A small network was shown many inputs. Here are its activations along a few directions, one row for each input.
Each table varies a few parts of the input and shows all the possible inputs, shuffled.
Descriptions start from the smaller parts, as in this example, which fits no table here: line(6) and (point or line(11) or (values(3) and ring(8))).
Shared parts are said once, and a part with two or three values counts as separate values.

Table:
row 1: [381 61 942 37 38 181 400 377 -494 -114 47 -134 209 113 -729 -150 -174 453]
row 2: [-337 126 -281 -199 -42 -44 207 -250 -66 235 -292 23 462 30 430 455 518 -206]
row 3: [424 52 928 52 -28 94 357 366 -640 -8 140 -118 298 23 -816 -53 -396 435]
row 4: [-36 2 -589 8 -6 -307 -486 -110 660 -509 91 211 -635 -181 218 -155 -272 -305]
row 5: [-310 81 -361 -225 -25 -80 135 -313 -99 351 -264 29 468 -69 375 588 470 -259]
row 6: [-11 -11 -500 -52 -69 -200 -376 -115 674 -563 -9 221 -632 80 269 -294 -109 -335]
row 7: [-309 142 -288 -264 -50 8 208 -214 -21 216 -349 105 471 127 477 369 541 -176]
row 8: [413 18 972 -40 97 240 420 402 -459 -103 -38 -35 165 176 -671 -272 -50 477]
row 9: [-54 29 -625 -14 -7 -395 -477 -94 586 -534 148 177 -678 -254 210 -155 -366 -299]
row 10: [418 44 972 74 3 147 395 358 -592 -20 105 -83 286 54 -834 -125 -304 498]
row 11: [4 -44 -455 -27 -25 -202 -390 -131 657 -602 -42 233 -621 85 277 -328 -65 -346]
row 12: [397 58 956 -32 69 231 423 390 -474 -96 -11 -82 187 192 -699 -239 -93 493]
row 13: [322 -113 818 602 106 450 185 304 -606 763 368 -377 203 31 -557 -444 -497 426]
row 14: [-280 46 -320 -220 1 -129 121 -328 -173 341 -197 -35 459 -135 385 608 399 -273]
row 15: [-288 141 -290 -263 -50 0 215 -207 -71 188 -345 134 460 127 499 314 555 -166]
row 16: [-18 19 -573 -58 -81 -239 -412 -107 651 -530 48 234 -630 -48 254 -222 -206 -316]
row 17: [-385 -335 -485 309 15 222 -123 -374 -193 874 136 -294 183 -50 576 574 365 -14]
row 18: [-331 -315 -820 314 53 24 -802 43 660 109 463 -206 -655 -303 336 -472 -317 -88]
Question: Changing only one part turns row 16 into row 1. The same change can be made to row 6. Which row results?
Answer: row 12
Question: Describe the family of inputs behind these rows.
Answer: values(3) and (point or line(5))
Question: Which other rows does row 14 become when the line(5) part takes its other values? List them by row number.
Answer: row 2, row 5, row 7, row 15
Question: Which other rows does row 17 become when the values(3) part takes its other values? List them by row number.
Answer: row 13, row 18

Table:
row 19: [-102 -183 -570 17 -85 -136 -271 -25 563 -380 -13 81 -504 -104 4 321 37 -222]
row 20: [191 240 -310 -213 -119 -432 176 -230 174 -439 76 251 -190 -165 198 223 -485 -447]
row 21: [422 -107 736 396 181 63 148 110 -415 -66 88 132 248 367 -287 -12 -103 364]
row 22: [70 -284 41 198 -53 568 107 138 -62 380 17 23 -131 306 -164 -622 -319 -3]
row 23: [-670 54 -354 -130 9 21 468 -450 -35 700 -318 -187 780 323 516 253 661 -212]
row 24: [-244 -104 51 82 -68 222 176 -506 -367 714 -277 -111 691 83 610 756 523 -81]
row 25: [-22 270 79 -95 225 196 117 90 191 90 -420 326 -44 -29 93 -701 381 -21]
row 26: [-395 -31 -245 -411 -8 -33 229 -84 -528 503 -212 -174 720 56 313 726 757 -175]
row 27: [-61 -320 20 456 131 -38 -418 -8 173 265 555 -187 -275 -207 361 -202 -40 206]
row 28: [-270 -85 -746 139 -77 -134 -369 -30 812 -42 -217 208 -264 117 335 -302 -87 -551]
row 29: [367 140 537 -57 -187 251 338 321 -143 -376 117 -100 226 333 -635 102 -68 648]
row 30: [103 325 716 227 303 232 -11 -34 -47 59 -190 32 -193 15 128 1 112 131]
row 31: [-201 -247 -415 151 179 105 -379 249 257 -74 349 -134 -363 -248 0 -9 -19 524]
row 32: [-118 146 -240 -224 -167 -43 355 -147 -497 933 -233 2 861 -260 255 926 249 -52]
row 33: [125 -175 -567 -197 -19 -68 45 -216 254 -663 -84 331 -452 133 248 163 155 -30]
row 34: [159 -220 -224 222 15 -130 -131 -544 184 -405 -186 329 -447 191 628 111 -4 -265]
row 35: [-206 33 -336 -282 -109 -386 -591 9 345 -369 3 -33 -300 -90 16 79 12 -516]
row 36: [162 -422 346 -197 24 58 16 166 -325 86 78 -221 -187 149 -493 -187 -258 100]
row 37: [278 -267 587 603 -19 378 160 -1 -341 398 216 -267 -346 162 -143 -63 -249 158]
row 38: [-76 326 594 -515 95 -163 11 282 -35 -267 -254 -77 -22 -231 -197 -201 322 46]
row 39: [-303 15 -616 197 112 240 -480 261 442 199 247 -158 -61 -40 390 -667 -215 57]
row 40: [103 218 -485 61 -80 -390 -297 -220 290 -92 161 40 -174 -435 -125 227 -437 -548]
row 41: [-360 6 -336 -196 -20 293 476 -176 -268 391 -129 -196 642 33 247 866 708 45]
row 42: [251 -144 352 307 -86 12 267 -90 -545 278 192 -98 -20 -211 -712 -224 -546 97]
row 43: [-82 -98 -103 464 -53 -76 -528 -315 370 -41 41 60 -434 -65 343 140 -17 -431]
row 44: [345 328 379 28 -246 328 349 313 -53 -89 31 55 395 435 -244 -577 -34 161]
row 45: [-229 -354 -269 -200 278 -140 -633 294 189 -84 309 -257 -107 -325 74 -220 -115 188]
row 46: [52 250 -716 -120 -204 -140 36 -256 499 -345 -269 259 -343 409 568 -402 76 -331]
row 47: [218 205 742 205 -66 -248 376 328 -593 -208 47 147 586 -7 -760 -102 -553 288]
row 48: [114 -254 333 99 -181 415 217 198 -209 122 174 -170 -352 155 -568 7 -173 427]
row 49: [338 208 725 -252 -63 -108 114 525 -452 -380 14 -186 422 299 -565 -136 -94 310]
row 50: [54 30 316 -253 227 180 171 142 147 -265 -266 139 -199 -185 -232 -3 371 327]
row 51: [-57 36 -272 -539 -210 -429 -120 -169 187 -673 -94 154 -310 35 295 -32 137 -327]
row 52: [8 120 -326 212 114 -224 -375 6 -48 180 502 -212 -49 -626 -121 -162 -448 172]
row 53: [36 346 575 -182 231 -245 254 72 -112 -42 -56 197 195 -372 -373 -77 -239 -35]
Question: Changing only one part turns row 41 into row 23. The same change can be made to row 19. Which row results?
Answer: row 28
Question: Describe the family of inputs behind these rows.
Answer: values(5) and (point or ring(6))
Question: A walk changes only the ring(6) part. It starts at row 51 and steps to row 38. List the rest of the walk in order.
Answer: row 49, row 36, row 45, row 35
Question: A walk changes only the ring(6) part. It starts at row 31 and steps to row 19. List the rest of the walk in order.
Answer: row 33, row 50, row 29, row 48

Table:
row 54: [-302 276 -432 -347 -72 -88 321 -246 108 40 -443 268 374 85 495 67 464 -244]
row 55: [103 -29 -266 -272 23 -193 -261 191 374 -585 175 64 -603 -191 -202 -265 -261 28]
row 56: [-94 -56 -476 -20 -99 -245 -122 -406 -21 250 -30 132 189 -60 339 636 197 -414]
row 57: [238 63 578 206 -30 1 372 51 -594 51 100 -154 266 5 -362 73 -391 272]
row 58: [197 -103 -174 -85 -121 3 -126 68 413 -669 -24 257 -499 402 24 -374 -2 -40]
row 59: [76 8 -256 389 151 161 -642 213 515 167 364 -57 -362 -85 160 -506 -326 -94]
row 60: [-323 247 -413 -403 -75 -155 -40 -74 185 -88 -215 58 358 -97 292 436 330 -242]
row 61: [-74 -253 497 268 -99 439 229 259 -577 671 180 -451 385 167 -449 -243 -128 367]
row 62: [125 -51 -180 270 -71 -165 -292 -88 453 -333 182 137 -639 -213 -228 -201 -580 -232]
row 63: [-384 -322 -520 226 85 196 -222 -315 23 616 78 -183 66 -53 658 506 496 20]
row 64: [339 167 848 -98 219 153 500 113 -444 25 -300 20 177 214 -204 -125 180 195]
row 65: [100 51 792 -133 89 -106 283 234 -434 -145 -66 -89 289 -173 -522 -4 23 385]
Question: Describe the family of inputs behind these rows.
Answer: values(3) and line(4)
Question: Changing only the values(3) part turns row 65 into row 60. The same change can be made to row 64. Which row results?
Answer: row 54
Question: Which other rows does row 62 become when the values(3) part takes its other values? List them by row number.
Answer: row 56, row 57
